A small network was shown many inputs. Here are its activations along a few directions, one row for each input.
Each table varies a few parts of the input and shows all the possible inputs, shuffled.
Descriptions start from the smaller parts, as in this example, which fits no table here: line(6) and (point or ring(11) or (values(3) and ring(5))).
Shared parts are said once, and a part with two or three values counts as separate values.
In the rows, zero is written as 128.

Other details of the inputs vary at random and push rows far along three fixed directions, the same in every table; ignore that.

Table:
R1: [129  84 106 142 163 147 151 131 107 127 120]
R2: [150 231 171 171  49 109 146  99 158 120  77]
R3: [ 94 124 112 107 153 155 160 128 154 129 107]
R4: [107 109 107 122 153 153 169 133 144 147 122]
R5: [ 99 124 122 111 139 143 131 131 142 110 107]
R6: [141 110 114 132 145 132 146 125 119 119 114]
R7: [135 125 136 133 111 114  92 119 111 146 150]
R8: [105 117 107  97 159 154 167 136 158 143 122]
R9: [136 137 146 117 111 107 100 138 132 133 159]
R10: [135 100 115 148 151 138 146 127 108 131 123]
R11: [198 119 113 176 115 104 144  92  78 162 127]
R12: [116 119 127 117 127 124 108 124 130 115 123]
R13: [113 140 130 111 127 130 118 133 141 105 113]
R14: [111 156 139 112 123 127 125 143 156  93 108]
R15: [117 143 152 115 103 111  92 128 140 134 152]
R16: [216 104  79 189 144 122 179  80  74 181  96]
R17: [102 166 159 114 100 114  91 130 154  99 122]
R18: [140 117 143 143 115 118 102 131 105 130 161]
R19: [130 103 108 144 147 137 138 120 110 140 118]
R20: [121 107 104 123 152 143 157 119 130 154 119]
R21: [135 109 119 117 134 127 108 125 116 146 152]
R22: [ 88 132 116 113 151 156 162 137 162 101  91]
R23: [117 119 102 113 159 147 160 123 144 128 101]
R24: [120 153 159 120 108 111 100 143 136  96 132]
R25: [142 113 126 119 121 119 100 125 112 154 160]
R26: [106 108 110 110 150 152 151 132 140 151 128]
R27: [128 120 130 124 135 128 128 136 121 109 120]
R28: [135 128 133 121 113 108  82 122 118 129 157]
R29: [104 119 124 121 152 156 176 141 150 129 125]
R30: [113 132 134 103 129 126 109 135 144 127 144]
R31: [120 139 137 116 127 127 138 139 142 120 133]
R32: [133 118 121 118 131 127 107 123 114 137 144]
R33: [131 137 134 123 128 120 113 138 130 116 128]
R34: [124 131 148 115 118 116 112 146 129 128 157]
R35: [116 116 114 114 159 150 174 141 139 133 118]
R36: [123 120 133 118 133 124 116 141 120 119 147]
R37: [208 114 113 197  95 103 127  81  67 191 140]
R38: [155 227 156 158  75 126 208 106 175 126  59]
R39: [117 120 108 113 153 147 146 128 136 127 109]
R40: [126 119 138 136 128 125 123 135 126 126 148]
R41: [113 125 108 110 161 153 167 141 142 129 111]
R42: [127 121 134 136 114 119  98 130 114 137 152]
R43: [113 122 129 117 128 127 105 129 125 123 130]
R44: [125 126 118 113 148 136 147 138 141 134 129]
R45: [121 141 151 118 117 110 102 141 135 100 136]
R46: [163 210 140 189  74 127 184  87 144 121  39]
R47: [113 137 145 129 111 112  88 132 131 108 139]
R48: [122 129 148 135 117 119 107 135 125 112 149]
R49: [114 120 109 121 145 147 148 123 129 140 114]
R50: [117 130 147 132 124 124 109 139 130 102 135]
R51: [132 114 125 144 136 131 132 129 116 113 122]
R52: [151 108 122 152 112 115  99 114  88 147 150]
R53: [125 117 129 135 124 120 102 124 116 131 146]
R54: [119 129 132 110 135 121 108 142 133 118 147]
R55: [121 149 147 113 111 117  96 144 139  94 127]
R56: [145 132 139 126 113 112  97 135 117 135 153]
R57: [145 114 129 121 126 117 104 137 113 147 163]
R58: [144  91 119 147 137 128 122 126  95 140 151]
R59: [119 103 117 132 152 154 168 138 130 143 131]
R60: [113 152 147 107 110 118  95 132 147  95 123]
Description of these inputs: values(2) and line(5) and ring(6).
Question: The inputs of R59 and R29 match in every part but the values(2) part. If R25 is changed in the same way as R59 into R29, which row does it become?
Answer: R8
Question: Change only the values(2) part in R52. List by row number the other rows that result.
Answer: R53
Question: Change only the values(2) part in R48. List by row number the other rows that result.
Answer: R58
Question: A walk changes only the ring(6) part. It starts at R43 and steps to R39. List the rest of the walk in order.
Answer: R33, R24, R10, R19
Question: Change only the ring(6) part in R14. List by row number the other rows that result.
Answer: R6, R12, R22, R51, R60
Question: Change only the line(5) part in R33. List by row number the other rows that result.
Answer: R41, R55, R56, R57
Question: Change only the line(5) part in R45. List by row number the other rows that result.
Answer: R6, R11, R31, R38

Table:
R61: [145  89 129 154 126 110  76 128  78 115 162]
R62: [125 125 129 116 112 108  62 119 118 136 134]
R63: [ 55 126 164  91 115 139  87 154 156 126 183]
R64: [175 156 114 141 114 128 206  79 142 186  95]
R65: [ 77 104 103 129 173 171 172 119 141 108  93]
R66: [ 55 163 177 101  93 137  88 151 180 103 157]
R67: [120 230 212 139  31 104  96 139 163 113 138]
R68: [ 89 149 122 128 151 167 191 149 177 120  95]
R69: [122 231 217 128  42 101 101 150 167 106 143]
R70: [184 151 163 178  78  89  87 121  95 121 145]
R71: [183 156 136 155  55  84  78  83  88 193 148]
R72: [193 190 112 160  99 117 160  93 126 157  86]
R73: [138  74  94 100 173 122  75 135  83 123 163]
R74: [ 80 136 120  78 165 152 172 137 196 101  91]
R75: [221  57  77 188 121  89  72  65  13 180 124]
R76: [131 154 112 115 145 148 158 127 136  95  57]
R77: [120  50  83 108 169 122  69 118  83 143 153]
R78: [125 101 148 119 141 112  98 160 119 104 171]
R79: [ 99  88 135 104 162 118 102 168 121  81 168]
R80: [104 117  90  96 177 151 192 125 178 139 105]
R81: [153  30  59 124 203 141 160 102  85 142 109]
R82: [190 141 119 192 100 130 176  95 101 181 112]
R83: [126  63 135 100 160 122 115 162  99 159 212]
R84: [168 143 120 169 135 123 197 121 130 150 107]
R85: [169  60 108 155 152 108  97 137  72 164 194]
R86: [ 41 181 194  66 107 138  96 201 207  69 163]
R87: [162 152 123 151  86  94  83  93 110 165 126]
R88: [ 89 104 106 141 157 168 169 118 129  99  73]
R89: [132  86 102  92 170 133  89 145 106 132 156]
R90: [ 90 131 161 115 118 130  81 163 144  88 152]
R91: [ 95 110 110 119 179 162 183 154 147  93 100]
R92: [152 189 132 196  88 133 183  78 143 153  73]
R93: [124  68  88 133 197 159 203 145 111 103  94]
R94: [126 160 104  94 151 168 203 130 156 162  96]
R95: [164 197 176 131  43  76  84  98 149 134 146]
R96: [ 93 154 105  71 161 172 184 151 178 132 106]
R97: [109 119 114  98 118 127  93 125 132 160 148]
R98: [170 177 134 189 101 136 197 109 125  96  39]
R99: [137 114 131 114 127  94  81 113 119 106 145]
R100: [105 126 167  97 121 113 101 173 145 114 188]
R101: [ 89  69 125 122 152 139  82 136 111 123 169]
R102: [151 153 126 180 109 142 177 110 118 100  54]
Question: What is each input in this table made of?
Answer: line(6) and (values(3) or line(4))
Question: The inputs of R93 and R84 match in every part but the line(6) part. If R75 is changed in the same way as R93 into R84, which row does it become?
Answer: R87
Question: The inputs of R70 and R85 match in every part but the line(6) part. If R74 is changed in the same way as R70 into R85, which row does it become?
Answer: R80
Question: Change only the line(6) part in R63. List by row number the other rows that result.
Answer: R65, R66, R88, R92, R101
Question: Change only the line(4) part in R79. List by row number the other rows that result.
Answer: R61, R65, R91
